A small network was trained on invented records. Each row is its activation on one of them, seen along a few directions.
Each row is followed by the record's values for the fields Dem, Ruz, Bibef, Fave.
The largest differences between rows may come from other fields.
Random noise pushes rows far along 8 fixed directions. That doesn't count. These rows show it; they differ only by the noise:
[-188  613 -172 -195  -70  340   98 -132  234  -59  -10  341  361 -210
  282  215  -11  136 -101 -108 -173   58  390 -353  331   63 -355  -10]
[ -22 -339  230  136 -320 -319 -174 -438   58  229 -233 -467 -404 -341
 -187   94 -339 -209  214   83  423  145  -98  -82 -384 -186  304   20]
[ -77  278   63  249   18  -55   11   -2  104  -36  372   77  202 -253
  205 -301 -399  188  -99   51  176 -165   41  147   99  -58  101 -434]
[-372  330  236  123  227  105  -34  204   10  453    4  245 -184 -108
   92  -76   30  422 -461  -32  204  569 -450 -482   44 -269  513  -62]
[ 401   -3 -170  -66  239  -43  -80  111   39  -40  155  -94  250  132
 -220   27  259 -518 -338  262 -465  214  289 -356  223   87  -81  -39]
[-235  125  145  218  322  -56   29  474 -110 -177  370   86   22  284
  -18  -99 -167  250  181 -356  189 -135  -71  288    1 -199  277  -40]
[-278  264   -6 -106 -125  165  106 -135   51  -30 -150  168   39  -71
  180  187  -64  268  162 -134  200   40  264  -90  -20   83 -125  140]
[-216  169  250  284  157  -79 -435  329  115  181   64 -311 -256 -359
 -218  228 -236  -93   -8 -519  -20   26 -530 -286   14 -795  453  -36]
[-146 -137  187  501  156 -326 -122 -326 -201 -111  350 -168 -287  183
 -406 -251 -250 -156  265   83  383   50   -4  -86   35  -42  201 -187]
[-140 -178  -16  -78  -14  -83  118 -575 -159  -92 -173    1 -260  477
 -411  261  216 -308  371  119  203  450  465 -451    4  311 -169  422]

[-100 -360  -54  -36   63 -298  433 -118 -120 -105  304   16   19  160
   85  -95 -286   19  134  119  316  199  -65  396 -315    9  232   -7]
Dem is j3, Ruz is f1, Bibef is l3, Fave is v2
[-294  185 -248   83  -21  265  -70 -485 -389 -316 -456  126  -88  -40
   -8  194  424  290  324  218  135 -115  361 -356  106  472 -617  309]
Dem is j3, Ruz is f1, Bibef is l3, Fave is v2
[-151   86  123 -105  -26  -43  152 -285  143  109   47  120 -134  207
  -64   -1 -153 -112  166  -36  197  413  -39 -237  181  -47  115   89]
Dem is j1, Ruz is f2, Bibef is l2, Fave is v2
[ -20 -328   74 -346 -255  199  222  112 -205  211 -531  349 -359  410
  109    0  500  491  -52  126  136  161  -18  225 -275  522  -96  443]
Dem is j1, Ruz is f1, Bibef is l2, Fave is v2
[ 138  187  -76 -537 -383   89  248  -62  524 -171 -105  -48  512 -237
  520  134 -409 -159  313  -28  -37  -56  351  338   72   74 -145   -5]
Dem is j3, Ruz is f1, Bibef is l2, Fave is v2
[-277 -158  219  310  352  -99 -195  643 -228   25  240  -56 -367  128
 -285   12  -14  171   36 -523   55  -28 -720  149  -93 -612  507   80]
Dem is j4, Ruz is f1, Bibef is l1, Fave is v2
[-272  465  110   10 -388  240 -146 -291  292  128 -349 -104   -5 -587
  296  183 -332  323  172 -238  352 -268  193 -123 -138 -120  -53 -112]
Dem is j2, Ruz is f2, Bibef is l2, Fave is v2
[ 102 -104   58   56 -135   -9 -232 -492  -25   73 -418 -344 -227   16
 -349  135  195 -296  107  204  209   99  407 -460 -194  224  -40  102]
Dem is j2, Ruz is f2, Bibef is l2, Fave is v2
[ 144   30  -69 -518  -39  266  197  552   75  -62 -402   14  269  309
  307  255  292  247   70 -173   -3 -141  524  357 -382  299   16  365]
Dem is j2, Ruz is f2, Bibef is l2, Fave is v2
[-414 -191  256 -370  251  -16  290  761  -94  162 -187   99 -260  569
   49  351  113  387  264 -610  304  486 -399  259 -439 -379  655  664]
Dem is j3, Ruz is f1, Bibef is l1, Fave is v2
[  82  710 -107 -111  132  272 -158  185  523  -50  377  208  468 -235
   34  222 -128 -408 -255 -382 -704  -10  104 -493  741 -400 -257 -209]
Dem is j1, Ruz is f2, Bibef is l1, Fave is v2
[  99  128   30   -2  109   52 -190  176  195 -177  357  119  -11  378
 -391  185   47 -485  225 -579 -624 -191 -145 -129  595 -329 -240   72]
Dem is j1, Ruz is f1, Bibef is l2, Fave is v1
[  13 -152   57 -232 -442   12  129 -254  183  121 -194   58  -87  -21
   62  120 -100  -67  158 -127   59  -17   85  157 -176   44 -130  132]
Dem is j4, Ruz is f1, Bibef is l2, Fave is v2
[  81  -58   -9 -201 -275  -81  -12 -267  223  123 -315 -253   52 -401
  161  163 -177 -164   52  191   76  183  -67 -127 -129  -49   40   60]
Dem is j3, Ruz is f1, Bibef is l1, Fave is v1
[ 294 -200   19  296  355 -107 -332  466 -289 -365   66 -445  -43  409
 -402  -90  231 -196  244 -114  -11 -521  315  271 -175   71  100   -6]
Dem is j2, Ruz is f2, Bibef is l2, Fave is v2
[ 100  361  -48  -26  303  140  -44  280  117 -196  113  -21  327    0
  121  -98   -2  -92    2   55 -123   43  108 -167  407   -6   -4 -128]
Dem is j3, Ruz is f2, Bibef is l2, Fave is v2
[-267  226 -103  -71   89  199   43 -303  -56   51  -23  356  -90  261
 -246  263  323 -111  -60 -135 -201  385   68 -618  295   -9 -277  248]
Dem is j4, Ruz is f1, Bibef is l3, Fave is v2
[-184   98   74 -368 -374  364   48 -126  151  437 -505  308 -285 -209
   71  432  315  284 -250 -284  -71  195 -106 -238 -132  -45 -172  335]
Dem is j1, Ruz is f2, Bibef is l3, Fave is v2
[ 172  -47 -189 -283  328    7  382  601  116 -145  435  225  323  315
  147   32  -15  -83 -183 -227 -324   22  -37  399  139 -116  128   36]
Dem is j1, Ruz is f2, Bibef is l3, Fave is v2
[ -57 -266  -60 -251  134 -109  307 -157 -140 -167   14   19  -97  629
 -282  204  160 -290  334  -29   68  452  273  -78  -38  144  -20  436]
Dem is j3, Ruz is f1, Bibef is l1, Fave is v2
[ 156 -634  130 -110 -284 -426   13  -44   90  -93  -54 -515 -221   69
 -217  192 -368 -478  577 -254  192 -126  -89  513 -457 -309  236  230]
Dem is j4, Ruz is f1, Bibef is l2, Fave is v2
[ -51  341 -237  -57  -48  413  -23  236 -185 -255 -319  223  189 -264
  432   11  226  615   50   29 -120 -560  190  218  121  305 -545   37]
Dem is j1, Ruz is f1, Bibef is l1, Fave is v1
[ -63 -106 -125 -255 -200  231  212  273 -152 -240 -250  247   66  109
  318  106  219  509  265 -139   47 -454  231  636 -249  368 -379  301]
Dem is j1, Ruz is f1, Bibef is l3, Fave is v2
[ 223 -295  230 -101 -357 -177   82   44  153  152 -185 -208  -84 -179
  380 -330 -399  228  136  343  318  -89 -219  597 -238  202  310 -172]
Dem is j1, Ruz is f1, Bibef is l2, Fave is v1
[-470   69  -34  105 -209   49    5 -386  -49  246 -188   61 -342 -471
   79  277 -172  299  -22 -234  252  111 -376 -241 -252 -328   95   79]
Dem is j2, Ruz is f1, Bibef is l3, Fave is v2
[  26 -306  150  230  135 -366 -117   -6  -22  123  266 -263 -158  -29
 -262  -53 -243 -319  -43   -4  101  131 -327    2 -131 -351  389 -123]
Dem is j3, Ruz is f2, Bibef is l3, Fave is v1
[ 219 -178  172  149  122 -156 -175 -214  -84  275 -263 -348 -238 -128
 -144 -305  114 -166 -240  665  288  523 -153 -470   -7  179  379 -137]
Dem is j3, Ruz is f2, Bibef is l2, Fave is v2
[ 211  -55 -107 -147 -251  -48  269 -294  122  -42   36  124  314  -50
  319 -244 -160    4  -41  443   35  -55  272  244   -2  457 -233 -197]
Dem is j2, Ruz is f1, Bibef is l2, Fave is v1
[-112 -153 -114  131  187   31   52  141 -473 -290 -119  -37 -139  344
 -141   98  299  248  274 -101  213 -315  317  282 -283  250 -160  296]
Dem is j2, Ruz is f2, Bibef is l1, Fave is v2
[ 122   39 -134 -356 -189  188 -221  157  192  165 -484 -283   32 -598
  114  512  156 -166 -123 -179 -375    4 -146 -231 -114 -374 -114  265]
Dem is j3, Ruz is f1, Bibef is l3, Fave is v2
[-190 -216  -86  621   48 -133  -47 -276 -671 -166 -130  -48 -366 -210
  146 -541   -1  752  127  534  657 -440 -166  339 -312  472  -14 -244]
Dem is j2, Ruz is f1, Bibef is l1, Fave is v2
[-496  587   66 -117 -464   84  152 -753  582  113   53  140  112 -432
  165  422 -672  -89  352 -489  242   94  281 -354  198 -373 -184  -40]
Dem is j2, Ruz is f2, Bibef is l1, Fave is v1
[ 173  -47  -22  536   55 -100 -671   88 -112   29  114 -440 -208 -561
 -366    8  -32 -289 -225 -193 -369 -500 -454 -164   58 -568  -11 -339]
Dem is j2, Ruz is f1, Bibef is l3, Fave is v2
[  92   -9   10   53  -14   46 -178    1 -102 -133 -364 -340  -79  -56
  -82   97  114   13  253  116  171 -173  281  -64 -115  187  -78  123]
Dem is j3, Ruz is f2, Bibef is l2, Fave is v1
[ -92  187  209 -419 -293  198  167   38  411   58 -122  245   70  167
  208  145 -120   23  254 -325  -48   99   40   96  176   38  -82  189]
Dem is j1, Ruz is f1, Bibef is l2, Fave is v2
[-300  232  -17 -110   72  246  236  269 -126   15  -76  380  154  171
  284   66  175  602  -66 -193  166 -123  181  202 -167  188  -80  120]
Dem is j4, Ruz is f2, Bibef is l2, Fave is v1
[-103 -133  -21 -233    0  -66  463 -101   48  147  120  340  116  298
  199  -16  -87   85  -97  135  177  381  107  107 -142  221  128   97]
Dem is j2, Ruz is f2, Bibef is l3, Fave is v1

Which values does each new row have?
[ -66  338  -18  222 -137  -13  -89   14  220 -229  432   68  360 -349
  210 -209 -506   72   84 -246 -105 -590   -9  372  229 -266 -185 -494]
Dem is j4, Ruz is f1, Bibef is l2, Fave is v1
[ 344 -568  -63   52  278 -400  272  229 -200  -69  431 -170   85  340
 -158 -276  -49 -324 -197  302   60  124    9  427 -289   67  349 -118]
Dem is j3, Ruz is f2, Bibef is l3, Fave is v2
[-144  562  -45  119  288  264 -291   34  106 -318   42  -82  126  162
 -296  283  103 -255  312 -411 -173 -153  338 -525  456 -172 -194   71]
Dem is j2, Ruz is f2, Bibef is l2, Fave is v2
[ -53  -41  -99   87 -238   53  -38 -314  -99 -169 -168  -98 -114 -325
   11  152  -90   71  269  -67  136 -382  160  179  -87   47 -359   11]
Dem is j1, Ruz is f2, Bibef is l3, Fave is v2
[ 347 -485  203  205 -165 -399 -399   22   80  125 -245 -820 -322 -631
  -99  -54 -378 -367  200  197  127 -186 -519  179 -229 -372  371 -137]
Dem is j1, Ruz is f2, Bibef is l2, Fave is v1
[-154  -25  -32 -291  263  113  221  235 -161   16 -181  171  -71  616
 -125  291  452   85  104 -100   -2  464  220 -224  -91  157   59  533]
Dem is j3, Ruz is f1, Bibef is l1, Fave is v2
[-190  380  103  702  500   86 -412  303 -365 -433  256 -136  -21   58
 -182 -399   24  333  223  -57  265 -552    1   16  290   11   25 -356]
Dem is j3, Ruz is f2, Bibef is l2, Fave is v2
[-239  474 -125   -3  249  448   24  401 -230  164 -172  460  146 -115
  322  -39  447  722 -592   30  -64   31  -86 -214   86  100 -106  -12]
Dem is j4, Ruz is f2, Bibef is l3, Fave is v2
[ 214 -283  -49  192   56 -264 -269 -311 -130  -57 -108 -441 -175 -228
 -299  -32   41 -482   97  374  -46  153 -138 -333   63  -51    8   -2]
Dem is j3, Ruz is f1, Bibef is l1, Fave is v2
[ -88   90  250   59  -61   -6  198 -266  177  558  360  496 -146   90
  -51 -370  -54  116 -615  164   90  511 -312 -230  144    9  253 -335]
Dem is j1, Ruz is f2, Bibef is l3, Fave is v2
[ 150  140   19   82  -97  -69 -252  356  314 -419  379 -294  232 -344
   38   43 -573 -333  464 -572 -314 -703 -181  526  332 -599 -162 -244]
Dem is j1, Ruz is f1, Bibef is l2, Fave is v2
[ 246 -350  -67 -297  -93 -268  247 -200   94 -110   31 -161  115  279
  -97   79  -79 -469  220  194  -27  308  319  105 -108  161   16  178]
Dem is j3, Ruz is f1, Bibef is l1, Fave is v2
[-255 -250  154 -218   44   77  264  236 -203   14 -109  349 -277  740
  -86  174  321  316  322 -351  110  110  -61  282 -178  189   14  528]
Dem is j1, Ruz is f1, Bibef is l3, Fave is v1
[ 414 -523    5 -243   71 -338 -122  393  114   11   -2 -547   -1  165
 -346  345   16 -714   80 -203 -354   62  -29  156 -323 -394  279  271]
Dem is j3, Ruz is f1, Bibef is l1, Fave is v1
[  13 -102 -255  108  -54  159 -146  227 -410 -530 -349 -149  107 -207
  228  127  173  417  397   10   89 -887  390  561 -215  360 -543  156]
Dem is j3, Ruz is f2, Bibef is l3, Fave is v1
[ 109 -215  -64 -354   22  -72  191  238   69 -150   18   39  190  418
   -5  187   72 -217  147  -94 -211  108  158  240  -45   50  -25  272]
Dem is j3, Ruz is f1, Bibef is l2, Fave is v1
[-136 -223  123  526  257 -330 -252   52 -327 -317  327 -255 -262  259
 -452 -134 -137 -101  407 -155  162 -268 -170  187   -3 -204  128  -68]
Dem is j3, Ruz is f1, Bibef is l1, Fave is v1
[  96  -53   70 -270 -424  207   44  142   89  100 -413  130  -12 -156
  385   10   49  396   56  -12  -44 -327  -15  417 -141  256 -232  108]
Dem is j1, Ruz is f1, Bibef is l2, Fave is v1
